A small network was trained on invented records. Each row is its activation on one of them, seen along a few directions.
Records have a field called C. Each example row is followed by its value.
The word none means that the record has no C.
The largest differences between rows may come from other fields.
In the rows, 500 means zero.
Strong random noise was added to every row along 7 fixed directions; ignore it. To show where, here is one row again and again, with new noise each time:
[494 418 553 479 357 512 574 491 452 474 367 433 519 634 686 445 601 303
 494]
[376 570 371 450 410 691 316 349 473 538 557 513 188 699 672 630 500 702
 465]
[421 597 431 511 519 351 337 644 419 466 408 491 424 474 515 394 440 745
 603]
[466 376 333 381 713 683 704 629 665 228 457 796 653 371 428 622 267 465
 652]
[369 423 441 326 473 859 520 347 596 467 615 611 318 604 579 744 315 410
 268]
[419 423 419 355 622 477 611 701 563 314 385 495 469 465 690 470 366 318
 447]
[414 508 464 467 399 538 432 485 440 470 440 457 358 609 682 504 523 511
 507]
[614 489 569 441 540 482 477 559 421 554 374 425 622 718 419 266 476 489
 381]
[440 453 496 552 383 601 530 441 528 464 488 725 614 399 364 633 452 605
 673]

[507 536 432 524 580 476 519 519 621 614 561 449 476 505 479 472 564 550
 444]	c12
[440 498 436 493 398 494 609 434 576 614 613 456 389 408 590 623 618 440
 506]	c3
[459 360 504 520 455 554 619 546 542 287 381 631 542 428 654 568 528 386
 700]	c16
[545 551 603 512 417 529 437 394 456 632 552 478 535 639 431 493 490 440
 324]	c9
[540 571 544 639 364 399 444 541 394 475 502 523 611 416 416 455 590 687
 802]	c17
[340 576 412 400 590 471 383 610 459 328 459 491 292 521 678 526 399 498
 484]	c13
[519 565 679 517 253 616 389 329 210 592 572 347 484 671 334 360 475 506
 474]	c11
[613 462 453 526 534 441 527 501 631 540 414 568 495 586 550 474 583 450
 426]	c4
[532 444 341 584 649 544 667 474 808 479 545 795 667 392 409 663 545 692
 668]	c14
[514 522 505 390 466 740 480 477 320 331 547 471 492 625 420 478 317 473
 476]	c3
[371 510 405 636 390 350 535 528 512 414 448 435 386 414 751 517 660 459
 756]	c1
[540 562 404 475 718 283 557 777 401 341 439 298 575 392 543 222 482 499
 665]	c5
[586 454 424 525 509 367 715 486 722 724 545 432 560 478 555 523 749 393
 489]	c17
[478 617 409 478 625 521 367 631 324 342 514 444 465 495 476 413 373 704
 592]	c5
[541 517 506 543 415 631 516 411 359 424 516 425 577 577 451 396 552 483
 640]	c12
[527 409 654 499 480 550 682 490 609 593 522 583 729 462 352 564 423 286
 326]	c8
[522 465 402 548 564 592 652 428 607 483 569 605 629 459 406 541 533 532
 623]	c14
[481 516 488 502 500 414 485 529 460 419 456 461 454 457 544 496 509 568
 674]	c6
[479 563 417 515 677 309 446 593 731 760 661 604 477 233 180 590 422 808
 363]	c18
[399 413 478 478 365 754 581 277 572 543 671 591 359 479 490 758 489 449
 451]	c16
[452 427 755 495 361 453 468 465 464 628 556 509 610 297 286 529 325 449
 305]	c6
[353 603 508 384 530 658 278 449 332 433 577 409 212 605 524 565 268 609
 382]	c6
[613 522 471 493 780 413 438 641 546 493 377 527 564 625 404 349 477 626
 466]	c2
[470 499 446 430 555 429 535 600 446 409 465 334 394 534 703 387 521 363
 487]	none
[582 516 308 491 690 305 505 631 527 497 427 342 394 635 700 323 697 553
 590]	c2
[496 417 626 557 368 507 579 474 469 445 505 644 705 311 259 497 457 378
 562]	c4
[592 595 579 570 404 488 409 503 345 507 522 486 612 493 321 377 508 685
 608]	c7
[542 446 539 496 519 609 534 359 569 668 534 626 570 543 383 608 444 505
 407]	c10
[466 532 519 421 482 454 533 460 509 684 618 331 342 539 549 462 505 437
 259]	c11
[559 570 475 618 476 416 414 454 437 610 518 514 514 497 352 404 640 728
 613]	c15
[650 541 247 491 869 565 535 562 601 402 378 639 468 725 547 428 596 790
 727]	c16
[501 494 572 414 437 582 507 449 290 469 569 344 491 595 455 366 423 410
 489]	c10
[454 562 475 462 521 356 515 603 478 531 585 359 459 324 457 442 437 478
 495]	c17
[584 514 388 583 617 435 531 474 619 611 459 513 513 651 556 478 615 595
 447]	c1
[438 598 490 538 497 401 319 530 489 532 536 452 420 389 450 490 421 733
 501]	c5
[543 487 598 457 614 573 365 651 328 285 336 599 695 548 238 308 246 531
 491]	c15
[481 412 308 442 676 483 769 528 814 423 531 738 650 299 503 720 511 401
 624]	c9
[622 384 554 538 497 585 666 464 550 389 387 651 665 597 533 505 582 279
 520]	c4
[397 486 548 499 473 402 543 632 464 371 505 536 549 316 475 466 416 367
 587]	c13
[302 577 380 517 451 475 431 410 585 625 740 583 272 251 426 748 407 741
 563]	c10
[532 458 620 549 404 669 459 335 601 618 509 614 579 532 371 593 455 478
 367]	c12
[616 558 382 644 599 541 507 437 514 497 443 618 581 622 495 468 595 705
 704]	c14
[501 464 427 411 525 782 656 377 527 462 701 609 524 421 351 648 395 460
 541]	c3
[407 413 421 445 609 573 521 532 659 407 571 684 399 318 582 724 371 500
 459]	c2
[577 370 578 555 412 563 589 437 551 548 435 661 718 437 365 561 590 468
 547]	c18
[352 669 406 504 414 566 313 409 327 503 688 439 290 437 449 534 411 796
 645]	c8
[640 392 539 513 553 765 682 277 625 598 628 650 757 596 163 537 445 425
 409]	c1
[500 465 584 495 305 643 581 460 357 301 504 446 526 528 674 518 565 294
 633]	c7
[551 475 519 344 685 510 499 690 476 387 475 415 525 557 401 388 273 407
 255]	c18
[487 471 302 469 576 455 674 529 641 435 525 490 459 500 752 538 672 368
 670]	c9
[677 466 354 421 800 507 712 572 686 604 457 498 566 708 630 431 588 400
 368]	c8
[531 471 601 557 428 394 526 588 337 403 420 461 660 393 360 316 512 428
 612]	c15
[470 422 403 503 456 529 608 447 688 539 473 587 403 528 766 650 658 466
 579]	c11
[546 394 638 402 467 757 514 413 418 392 505 627 673 605 357 465 329 337
 388]	c13
[520 569 560 650 301 397 498 474 385 549 526 481 663 349 326 433 645 610
 783]	c7

Which value of C does each new row have?
[603 367 426 430 678 721 750 543 493 227 504 662 742 438 271 472 324 388
 727]	c16
[504 517 510 495 400 427 528 461 472 594 520 299 408 670 760 401 743 312
 473]	c9
[428 587 602 535 475 461 264 615 143 237 373 403 455 515 509 318 399 600
 698]	c2
[551 571 481 437 549 509 467 462 444 643 587 393 440 635 386 369 474 620
 387]	c11
[478 478 582 582 372 405 580 491 561 607 498 398 555 424 513 479 611 325
 457]	c12
[627 489 352 445 592 762 595 416 560 348 558 595 531 660 536 577 506 508
 642]	c7
[471 468 432 487 606 364 594 663 547 388 465 505 519 300 489 451 455 408
 548]	c15
[368 608 551 383 488 453 347 549 340 383 555 346 323 476 640 423 385 490
 431]	c9
[512 493 280 442 719 488 540 591 685 426 479 578 375 541 596 504 509 488
 508]	c4
[444 540 444 573 410 635 430 390 375 392 529 455 411 623 564 473 537 554
 698]	c1
[433 555 402 467 664 589 468 564 514 301 597 613 481 375 414 550 221 668
 533]	c14
[521 482 433 558 406 534 611 470 491 405 512 607 537 362 553 622 560 504
 778]	c3
[511 509 495 378 556 570 520 529 553 545 575 416 476 590 504 495 457 434
 239]	c7
[601 493 484 504 592 368 615 545 639 666 533 466 633 550 459 394 647 421
 471]	c9
[492 550 604 525 308 562 405 403 245 505 565 311 495 569 496 442 508 489
 443]	c5
[450 470 407 425 523 776 447 391 461 376 530 583 373 655 543 601 424 606
 497]	c16
[543 445 540 441 448 760 404 375 346 350 446 626 585 622 373 468 357 457
 482]	c4
[472 370 596 479 464 587 522 391 646 605 559 633 497 411 486 683 457 409
 282]	c2
[408 495 547 504 314 637 377 374 426 524 518 469 293 628 636 638 519 405
 320]	c15
